Each row below holds a small network's activations on one input, seen along a few directions.
In each table, some parts of the input vary, and every possible input appears once, in random order.
A made-up example of a description, with smaller parts first: one of 3 separate values, together with either a single point or one of 9 places along a line or (one of 4 places along a line, together with one of 8 places around a ring).
Shared parts are said once, and a part with two or three values counts as separate values.

Other details of the inputs vary at random and push rows far along three fixed directions, the same in every table; ignore that.

Table:
x1: 23,-14,-44,3,21,-20,-8,-21,-10,0,7
x2: -14,-32,10,6,0,30,4,42,2,-20,-1
x3: 18,-12,-38,2,21,-10,-14,-20,-6,1,-7
x4: 16,-16,-36,-4,17,-9,-9,-20,-7,-2,-7
x5: 26,-7,-46,12,28,-21,-15,-22,-9,5,8
x6: 3,37,13,14,-6,-22,20,19,18,29,28
x7: -14,23,30,-32,-15,7,-12,-43,-25,-6,-15
x8: 32,-17,-39,13,8,-28,-8,-18,-10,5,8
x9: -7,28,28,-31,-18,14,-12,-45,-14,1,-25
x10: 13,-22,-23,15,-7,-15,-6,-18,-3,-4,-19
x11: 4,36,17,-2,11,-15,18,19,20,24,24
x12: -16,20,30,-42,-18,9,-7,-41,-21,-1,-26
x13: -14,-26,1,7,-20,22,-7,2,2,-25,-27
x14: 35,-4,-50,20,23,-22,-19,-22,-15,15,15
x15: 5,-20,-26,13,-13,-10,-9,-19,-5,-12,-14
x16: -23,-25,3,14,-4,27,9,38,18,-27,-6
x17: 0,-25,-20,7,-8,-15,-10,-14,-9,-9,-23
x18: 2,31,18,-4,5,-16,18,23,6,29,28
x19: -16,19,31,-39,-19,7,-7,-42,-24,-6,-19
x20: 21,-20,-33,1,14,-21,-6,-17,-2,-3,-9
x21: -10,-21,6,12,6,48,-5,35,1,-21,5
x22: -2,39,18,0,12,-2,7,18,-1,26,33
x23: -10,-24,3,4,4,48,0,38,6,-14,-4
x24: -6,-25,-20,5,-12,-10,-11,-16,-12,-15,-20
x25: -3,23,33,-22,-22,1,-9,-43,-11,-4,-21
x26: 1,38,11,9,4,-28,24,19,23,25,28
x27: 26,-9,-46,11,26,-24,-13,-22,-11,2,13
x28: -12,-26,10,10,8,33,2,38,15,-24,-7
x29: 6,32,21,-2,-1,-6,17,19,12,24,25
x30: -15,-28,12,12,3,32,-1,42,4,-18,-6
x31: -22,14,41,-28,-33,-2,0,-38,-11,-8,-38
x32: 0,33,21,-1,5,-13,14,23,8,29,23
x33: -15,24,30,-36,-15,9,-11,-41,-20,2,-26
x34: -17,-29,8,14,0,25,12,39,21,-22,-14
x35: 24,-17,-55,14,18,-42,-4,-20,5,16,11
x36: 9,35,20,8,1,-12,15,17,9,22,37
x37: -4,35,10,10,-3,-28,19,22,11,29,32
x38: -9,-24,3,7,3,46,0,37,3,-18,4
x39: -25,-34,5,6,-4,31,3,40,11,-11,-5
x40: 6,35,20,3,1,-7,14,19,14,28,24
x41: -15,17,42,-34,-22,5,-4,-44,-8,-21,-27
x42: -15,-30,12,11,1,31,1,41,1,-22,-1
x43: 6,-24,-25,12,-1,-2,-5,0,7,4,1
x44: 8,33,15,-1,10,-21,23,18,15,20,37
x45: -3,-23,-20,4,-7,-7,-7,-19,1,-21,-24
Each input here is: one of 3 separate values, together with either a single point or one of 4 places along a line or (one of 2 separate values, together with one of 5 places around a ring).
Q: Changing only the choice among 3 separate values turns x9 into x33. The same change can be made to x40. Which row results?
A: x32
Q: Changing only the choice among 3 separate values turns x22 into x5. The same change can be made to x18. Which row results?
A: x20
Q: Change only the choice among 2 separate values in x29. List by row number the other rows that result.
A: x23
Q: Change only the choice among 3 separate values in x26. List by row number the other rows that result.
A: x6, x17
Q: Change only the place on the ring of 5 in x28. List by row number the other rows that result.
A: x11, x20, x41, x44
Q: Change only the choice among 3 separate values in x24. List by row number the other rows that result.
A: x15, x16

Table:
x46: 32,2,-45,30,25,-27,-1,15,0,28,40
x47: -6,-7,4,15,-7,11,5,22,10,-2,1
x48: 22,23,-27,19,12,-48,10,4,1,41,39
x49: 3,8,1,-14,6,1,-5,-19,-7,1,-3
x50: -1,5,1,-2,-14,-9,-2,-16,-3,2,-7
x51: -11,18,19,-9,-2,0,13,9,11,7,5
x52: -10,18,21,-8,-1,-1,12,8,11,2,8
x53: 0,-22,-17,0,5,0,-4,-1,0,-7,-15
x54: 3,-23,-14,10,-6,-1,-7,-2,-3,-11,-10
x55: -8,18,23,-5,-6,4,7,10,-2,8,11
x56: -5,-9,5,6,1,13,1,26,-2,0,5
x57: 2,5,3,-13,2,-6,-2,-15,-6,1,-7
x58: 2,7,2,-10,-2,2,-10,-15,-16,7,-3
x59: 1,7,1,-4,-6,-9,1,-18,7,-1,-11
x60: 3,5,4,-5,-5,-10,1,-18,5,-3,-9
x61: -3,4,4,-4,-10,-11,-3,-15,-7,0,-4
x62: 4,7,5,0,-10,-5,-4,-17,-6,0,-5
x63: -4,-6,4,10,-2,14,3,23,3,-5,6
x64: 4,-17,-18,0,13,11,-10,-6,-4,-13,-6
x65: 5,8,3,-5,-2,-5,-1,-19,1,-4,-7
x66: -9,20,19,-6,-5,0,14,7,15,4,5
x67: -7,19,21,-7,-4,-1,13,8,14,2,7
x68: -1,-23,-16,6,-4,0,-8,1,-8,-3,-13
x69: -10,15,23,-5,-9,-1,8,12,1,11,7
x70: 3,-19,-16,2,8,3,-6,-4,-2,-15,-9
x71: 2,5,3,-12,1,-6,0,-17,-5,-2,-5
x72: 0,3,3,-13,-1,-11,0,-14,-2,1,-9
x73: 4,-22,-12,13,-6,0,-7,-3,-2,-10,-12
x74: 1,9,2,-7,-2,1,-9,-18,-13,2,0
x75: -2,-5,3,5,6,14,6,21,11,-9,4
x76: -1,-3,1,2,10,21,2,19,9,-6,7
x77: 6,9,3,-3,-5,2,-9,-19,-8,3,-3
x78: 9,-16,-16,4,9,12,-10,-7,0,-11,-9
x79: -8,-11,5,8,-2,9,4,25,2,-2,5
x80: -4,-6,3,5,5,21,-2,22,-4,0,9
x81: -5,5,1,-3,-11,-10,-2,-16,-6,2,-6
x82: -7,-7,4,9,0,13,2,23,0,-6,7
x83: 0,3,3,-11,-2,-11,1,-16,-1,-1,-7
x84: -1,-21,-18,3,4,0,-4,-4,3,-13,-12
x85: -3,-5,2,-2,14,21,1,22,4,-1,5
Q: Changing only one part turns x79 into x61. The same change can be made to x71. Which row results?
A: x70
Q: Changing only one part turns x62 into x82. The same change can be made to x77. Which row results?
A: x74
Q: What do these inputs look like to the network?
A: one of 2 separate values, together with one of 4 places along a line, together with one of 5 places along a line
Q: Change only the place on the line of 4 in x69. List by row number the other rows that result.
A: x56, x58, x68
Q: A walk changes only the place on the line of 5. It starts at x85 and steps to x49. List the rest of the walk in order.
A: x64, x76, x78
Q: Change only the place on the line of 4 in x85. List by row number the other rows that result.
A: x53, x57, x72
Q: Change only the place on the line of 5 in x68. List by row number the other rows that result.
A: x47, x48, x50, x81
